Each row below holds a small network's activations on one input, seen along a few directions.
In each table, some parts of the input vary, and every possible input appears once, in random order.
Descriptions start from the smaller parts, as in this example, which fits no table here: one of 8 places around a ring, together with either a single point or one of 9 places along a line or (one of 3 separate values, together with one of 6 places along a line).
Shared parts are said once, and a part with two or three values counts as separate values.

Other details of the inputs vary at random and push rows far along three fixed directions, the same in every table; ignore that.

A family of inputs:
row 1: [  9  26  -2  -5 -19  11   1  30  -2   6  20  -1  -6]
row 2: [-32 -13 -18 -40  14   3  -9  -9 -17 -12  -5 -23  13]
row 3: [  5   5   2   7  -4   0   6 -14  -5 -17   2   7   5]
row 4: [-15 -22   3   0  23  15 -26 -37  -6  -9  -9   3   1]
row 5: [ -7  36  -3 -26 -16   1 -12   5  14 -12   3   1  26]
row 6: [  1  10  22   2 -26   4 -26   3  48   6 -11  14   3]
row 7: [-42  17  11  15   6  -4 -18 -17   1 -10 -22   5   3]
row 8: [  1  13 -14 -24   5   6   1  23 -29   0  19  -5  -5]
row 9: [ -4  -9  -6 -10  19   3  -5 -13 -19 -15   5   1  -6]
row 10: [ 19   7   8  20 -31  -5 -21  13  34  17  -3  12 -18]
row 11: [ 34  -2  22  45 -19  -7  17   4  23   5  13  25 -22]
row 12: [ -1   9  -6 -13 -13 -15   4  -8  11   0  -3   0   7]
row 13: [ -1  16  11   0 -21  10 -45 -18  38  15 -18  21  -7]
row 14: [ 12 -23   4   5  15 -12  16 -16 -18 -11  -8  10 -12]
row 15: [ -2   2  13 -11  -5  11  -7   9  12  10  -7  -7  13]
row 16: [-13  25  -3 -36 -10  -1  -8  -4   5 -17 -15  -6  30]
row 17: [ 12 -30  10  16  13   2  24  -1 -14  -9  -2  -4 -19]
row 18: [ -1 -31  15   1  17   0  11  -8   1 -14 -10  -6   1]
row 19: [-13 -47   3   6  23 -13   8 -42   1 -19 -14  -3  -1]
row 20: [ -3 -29  16   9  22  12   3 -11  -3  -2   2  -8  11]
row 21: [-18  -1 -11 -21  17  24  -2  -4 -35 -11   4 -22  14]
row 22: [  2 -38   4  16  18  -6  17  -4  -6   3  19  -5 -11]
row 23: [ 25 -10   9  13   2   4  39  42  -3  27   8  -2  -3]
row 24: [  5 -40   8  12  16  -3  19  -4  -6  18   4 -11 -11]
row 25: [ 13  14  21   8 -28  -8  -7   4  44   3  -9  18   4]
row 26: [-14  39  -9 -30 -26   7 -22  -5  11 -16 -15   2  14]
row 27: [-1 -2 -2 12  3 20  0 -5  0  3  0  4  4]
row 28: [  8 -29   1  22  18   6  -1 -10 -13   4   4 -10  -5]
row 29: [  5   3   5  -1 -14   9   0  15   2   2   0   0 -11]
row 30: [  5   9 -12 -20  -8 -10  19  25  -5  11  14 -15  -5]
row 31: [ 20  -9  -3  12  -5 -15  14   7  -5  -1  -2   0 -11]
row 32: [ 24   6  14  28 -22  -4   4  17  33  38  24  10 -15]
row 33: [  7   2 -13  13   0   9  -6   5   1  12   3   0   4]
row 34: [ 24  16 -14  -6 -13 -16  25  28 -21   4   7  -9  -3]
row 35: [-15   3 -10  14  24 -22  32  34 -52   7   6 -20  -8]
row 36: [-14 -32 -10  -3  22   5  10 -14  -7   7  -9  -9   7]
row 37: [-32  14   7  12  13 -15 -15  -7  -6   0 -14  14  -9]
row 38: [  5 -10  -1   5  -1   5 -13  -1   0  11  -9  -9  -4]
row 39: [ 11 -15  -3  -6  13  -9  20   2 -25  -8  -1   3 -13]
row 40: [ 11  21   6  13 -28 -16  -8 -13  41   8   9  18   2]
row 41: [-14  31 -17 -30 -11  16 -31   0  10   9 -17   9   9]
row 42: [ -7 -17  24  55  10 -31  27   7   8  24   6  11 -24]
row 43: [-19  -4 -18 -24  16  24   7   0 -30  -7 -13 -17  14]
row 44: [-16   2 -14 -24  16  13   4  -5 -32 -26   5 -18   9]
row 45: [ -2  37 -20 -17 -20  -4 -22   1   5 -11   2  -1  14]
row 46: [15  3 11  3 -6  2 14 32  4  9 21 -1  0]
row 47: [-19  39  13   4  -5 -16  13  38  -2  15   2  -2   6]
row 48: [  8  10 -17  -5   0   3  25  31  -9  27  25  -8   4]
row 49: [ -8 -28  -3  11  15   4 -18 -22  -6 -15  -2  -5  -2]
row 50: [ 15 -23  16  35  -2 -12   6 -15  32   9  13  13 -19]
row 51: [-13  19  -9 -21   2  18  -7  10   3   3   1  -6  29]
row 52: [-12 -26  -4   1  13  -1 -20 -33   2 -21 -22  -7  -1]
row 53: [ 15 -23   3  14  19  -9  18 -10 -20 -11   9  11 -16]
row 54: [  9   3  -4   4  -5 -14  17   3   6   4  19   1  -1]
row 55: [  7  -8   9  31  -9 -10 -25 -43  30 -15 -12  20   1]
row 56: [ -5  -3 -15 -32  19   1   8   6 -35 -12  -1 -13  -6]
row 57: [-13  15   5 -14  -5   0 -16 -25  17 -22  -9   5  29]
row 58: [ 16  14   2 -10  -2  -1  25  36  -9   3  24 -10   4]
row 59: [ -5  23 -21 -19  -7   2 -18   3  -6 -11   6 -12   8]
row 60: [ -6  -8   1 -10   2   4 -20  -8   1  -4 -10   8 -11]
row 61: [ -7  29 -23 -19 -17  12 -25  11   9  12 -14  -5  14]
row 62: [ 16  16 -15  -5   3   9  17  32 -21  21  19   4  -6]
row 63: [ 26  33  -7  -7 -15 -11  15  24 -12   7  21  12  -7]
row 64: [-17 -25   9   2  13  20 -18 -32  -1 -11 -22  -5   2]
row 65: [  3  -9  20  23 -15  -2 -14 -40  31 -16 -25  22  -4]
Description of these inputs: one of 5 separate values, together with either a single point or (one of 2 separate values, together with one of 6 places along a line).
Question: Changing only the choice among 5 separate values turns row 32 into row 21. The same change can be made to row 50. Which row results?
Answer: row 44
Question: Changing only the choice among 5 separate values turns row 12 into row 16. The same change can be made to row 36. Which row results?
Answer: row 23
Question: Change only the choice among 5 separate values in row 57. List by row number the other rows that result.
Answer: row 3, row 40, row 55, row 63
Question: Which other rows agree with row 53 in the choice among 5 separate values? List them by row number.
Answer: row 4, row 8, row 9, row 13, row 14, row 37, row 39, row 41, row 56, row 60, row 62, row 63
Question: Change only the place on the line of 6 in row 20. List by row number the other rows that result.
Answer: row 5, row 46, row 51, row 57, row 58
Question: Change only the place on the line of 6 in row 26. List by row number the other rows that result.
Answer: row 17, row 29, row 43, row 64, row 65
Question: Change only the choice among 2 separate values in row 30. List by row number the other rows that result.
Answer: row 50

A family of inputs:
row 66: [ 11   5  -3  -9   0  -1  18  18 -18  -3   8  -5  -2]
row 67: [ -2  10  -3 -11  -3   1   4   9  -5  -2  -1  -5   7]
row 68: [14 -3 -3 -4 -4 -6  7  2 -3 -3  4  1 -5]
row 69: [ -1   6 -12 -14   2   2   0  -2 -14  -9   4  -5   5]
row 70: [ 9  6  4  3 -6 -2  8 12 -2  2  3  3 -6]
row 71: [  6   6  14  10 -19  -4  -9  -4  36   8  -6  12   0]
row 72: [ 20 -21   2  11   6  13  14  18  -7  18  10  -5 -12]
row 73: [-16  12 -11 -22  -4  23 -31  -2   8   6  -8  -7  12]
row 74: [  3 -15  10  16   9  -3   8  -3  -6  -3  -4   4 -10]
row 75: [ 21   5   0   1  -2  -6  35  36 -18  10  16  -7  -6]
row 76: [-16  48 -11 -22 -18   4 -20  15   4   5   2   0  11]
row 77: [ -3 -13  10  21   8  -2  -1 -12   3  -2  -3   8  -8]
row 78: [ 20  19   7   2 -23  -2   1  14  17   5   6  12  -6]
row 79: [-21 -18   9   9  17   1 -15 -30   0 -14 -19   5   1]
row 80: [  0  12   6  17 -13  -7 -18  -6  25  12  -2  15 -10]
row 81: [  1   1   8  14 -11  14 -26   0  31  22  -6  11  -6]
row 82: [ 2  2  3  8 -3 -3 -1  0  2  2 -4  6 -8]
row 83: [ -8  -4 -15 -18   9   1  -5 -13 -15 -14   0  -8   7]
row 84: [ -7 -25   1  12  16  -3  -7 -28  -2 -11  -7   2  -5]
row 85: [-12  12 -20 -28   3   2  -9  -3 -17 -11   2 -12  11]
row 86: [ 27 -14   7  19   5  -6  31  17 -13   5  18   2 -15]
row 87: [ 17  12  10  24 -18  -8   3  15  17  18   3  16 -18]
row 88: [ -6   7  -7 -12   5   3   1   2 -15  -8   4  -6   6]
row 89: [-13   3   4  -5  -3  -2  -8  -5  12   0  -9  -1   9]
row 90: [-15   7   4   0   0   0 -10  -5   6  -1 -10   2   6]
row 91: [  4 -16   9  14   8  -2   9  -4  -5  -4  -3   4  -9]
row 92: [-13   4   2  -2  -2  -1  -9  -6  12   1  -3  -1  10]
row 93: [ 11 -16   3   9   5  -3   8  -8  -5  -6  -2   4  -8]
row 94: [ 1 -3  2  3  1 -4 12  9  0  6  7 -5  3]
row 95: [-3  5 -8 -7  0  2 -7 -8 -4 -8  0  0  3]
row 96: [ -7   9   0  -1  -2   3 -13  -8   4  -6  -3   4   3]
row 97: [ -3 -25   0   7  19  -6  10  -9 -18  -6  -4  -4  -9]
row 98: [-24  11 -10 -28   5   1  -3   5 -11  -4  -7 -16  18]
row 99: [  5  13   6  18 -16  -3 -16  -5  24   8  -2  16  -9]
row 100: [  5   3  -6 -13   3   2   8   3 -14 -10   8  -5   5]
row 101: [  8   7  -5  -7  -1  -4  25  28 -12  10  17 -11   3]
row 102: [-10 -25   1   2  13  20 -21 -22   6  -1 -12  -2   3]
row 103: [  2 -26  -1   5  16  -5  10 -10 -16  -8  -3  -4  -8]
row 104: [-2 -5 -1  5  4 -7  1 -1 -6  2 -3  0 -8]
row 105: [ -5  13  -8 -11   3  -4  20  29 -18  13  13 -14   6]
row 106: [ 22  15  10   6 -24  -8  13  24  24  18  10   7  -5]
row 107: [ -4   4  -1  -9   0   2  -4  -5  -3 -10  -5   0   4]
row 108: [ 22  14   9  20 -22  -7   4  17  18  17   5  16 -17]
row 109: [ 9  1  8 13 -6 -1  2 -1 13  2  4  7 -1]
row 110: [-12 -21   3   5  12   2 -15 -34   1 -18 -18   5   0]
row 111: [  9 -18   9  25   7 -11  14   3  -3  10   1   6 -19]
row 112: [ -1 -12  10  18   4  -1  -1 -12   9  -2  -3   6  -1]
row 113: [-12   3   2  -3   4   0  -4  -3  -2  -3  -8  -2   6]
row 114: [-19  14 -18 -23   6   0  -9   0 -19  -6   0 -11   8]
row 115: [  7  17 -15 -24  -8  -4   7  18 -15   0   8  -9   2]
row 116: [  5  11   5  16 -16  -6 -18  -7  27   9  -1  15 -10]
row 117: [-13  -4  -4  -2   5   4 -19 -26   3 -14 -10   3   5]
row 118: [-16 -21   9   7  14   2 -12 -31   5 -16 -18   2   6]
row 119: [ -3   3  -4 -16   3   2   4   1  -8  -9  -2  -7  10]
row 120: [ 24  16  -3   2 -17  -4  10  18   3   8  16   7  -7]
row 121: [  3 -19   7  10   8  -4  13  -5   4   0   3  -2   1]
row 122: [  6  13 -12 -22   1   1  19  20 -22  -4  15 -13  11]
row 123: [  0 -15  10  17  10  -3   8  -3  -6  -1  -4   4 -10]
row 124: [  0 -13   4  12  13  -1  10  -2 -13  -3   3   0  -6]
row 125: [-11  32 -11 -25 -22   1 -33  -9  19  -5 -10   4  10]
row 126: [ -6 -22   4  11  20  -1  13  -8 -15  -6   0  -6   1]
row 127: [  8 -34  -1  -2  16  18   4 -10 -10   0   1  -9  -1]
row 128: [ 5 19 -1 10 -9 -5  1 16  2 14  8  7 -9]
row 129: [-12   8 -19 -29   9  20  -5  20 -23   9   4 -20  10]
row 130: [  5 -18   3  12   7  -7   6  -6  -5  -1  -3   2 -11]
row 131: [ -2 -10   2 -10   3  -1   4  -9   6  -8  -4  -5   9]
row 132: [ 13  15  12  24 -15  -7   7  21  17  21  10  11  -9]
row 133: [-21 -19   7  11  17   3 -13 -31   4 -13 -14   2   7]
row 134: [  2 -28   9  16  20 -10  33  12 -18   8   4  -8  -7]
row 135: [ -1  -6 -10 -20   4  21  -9   0  -7   2   0 -12   8]
row 136: [ 4  2  5  8 -5  1 -7 -8 10 -4  0  8 -2]
row 137: [14  1  0 -5 -2 -2 20 15 -8 -1  8 -4  1]
row 138: [  2  10  14  16 -16  -3 -12  -3  29   7  -7  14  -3]
row 139: [-14   9 -10 -19   5   5  -4  -3 -11 -10  -1 -10  16]
row 140: [  0  20 -10  -6  -3  -2   6  18 -14   7   9  -4  -2]
row 141: [  0 -27   3   3  17  -2  18  -9  -8  -7   3  -8   4]
row 142: [  0  20 -17 -26 -10   0  -8   2  -4  -6   6  -5   9]
row 143: [-11  23 -10 -26 -18  24 -40  -5  22   6  -9  -2  15]
row 144: [ 11  10   8  12 -20  -3 -14  -6  26   4  -5  17  -8]
row 145: [ -6 -28   6   5  19  -4  16  -7 -10  -5  -4  -8   2]
row 146: [  6  11 -16 -26  -1   0  12  14 -24  -7   6  -9   5]
row 147: [ -2  22   3  -3 -20   3 -23 -11  30  -2  -4  10  10]
row 148: [ -5   1  -3   3   2   1  -9 -11   0  -5  -3   3  -1]
row 149: [ -8  19 -17 -38  -1   3   6  12 -13  -6   8 -18  22]
row 150: [-3  5  3  4 -3 -5  7 11  5 11  6 -2  2]
row 151: [  4   6  14  11 -19  -4 -10  -3  36   8  -6  11   0]
row 152: [ 13 -10   5  21   8  -9  25  18 -16  12   7   2 -18]
row 153: [-12 -22  -1   6  13   0 -17 -36   3 -16 -11   3   0]
Question: Changing only one part turns row 104 into row 68. The same change can be made to row 87. Which row results?
Answer: row 146
Question: Changing only one part turns row 76 into row 88. The same change can be made to row 79. Which row results?
Answer: row 70
Question: Changing only one part turns row 94 into row 105. The same change can be made to row 84. Which row results?
Answer: row 80
Question: Describe the family of inputs behind these rows.
Answer: one of 8 places along a line, together with either a single point or (one of 2 separate values, together with one of 5 places along a line)
Question: Which other rows agree with row 119 in the place on the line of 8? List them by row number.
Answer: row 66, row 69, row 83, row 86, row 93, row 106, row 115, row 135, row 141, row 147
Question: Start at row 130 and move only the place on the line of 5, one step at a time. The first step leads to row 108. Which rows follow, in order?
Answer: row 91, row 118, row 145
Question: Start at row 127 and move only the place on the line of 8, one step at a time. The first step leads to row 135. Which rows follow, in order?
Answer: row 143, row 72, row 102, row 73, row 129, row 81
Question: Change only the place on the line of 5 in row 149. List by row number the other rows that result.
Answer: row 100, row 120, row 122, row 142
Question: Which other rows agree with row 85 in the place on the line of 8? List them by row number.
Answer: row 71, row 75, row 95, row 107, row 109, row 121, row 125, row 136, row 143, row 144
Question: Change only the choice among 2 separate values in row 123. List by row number the other rows that result.
Answer: row 77
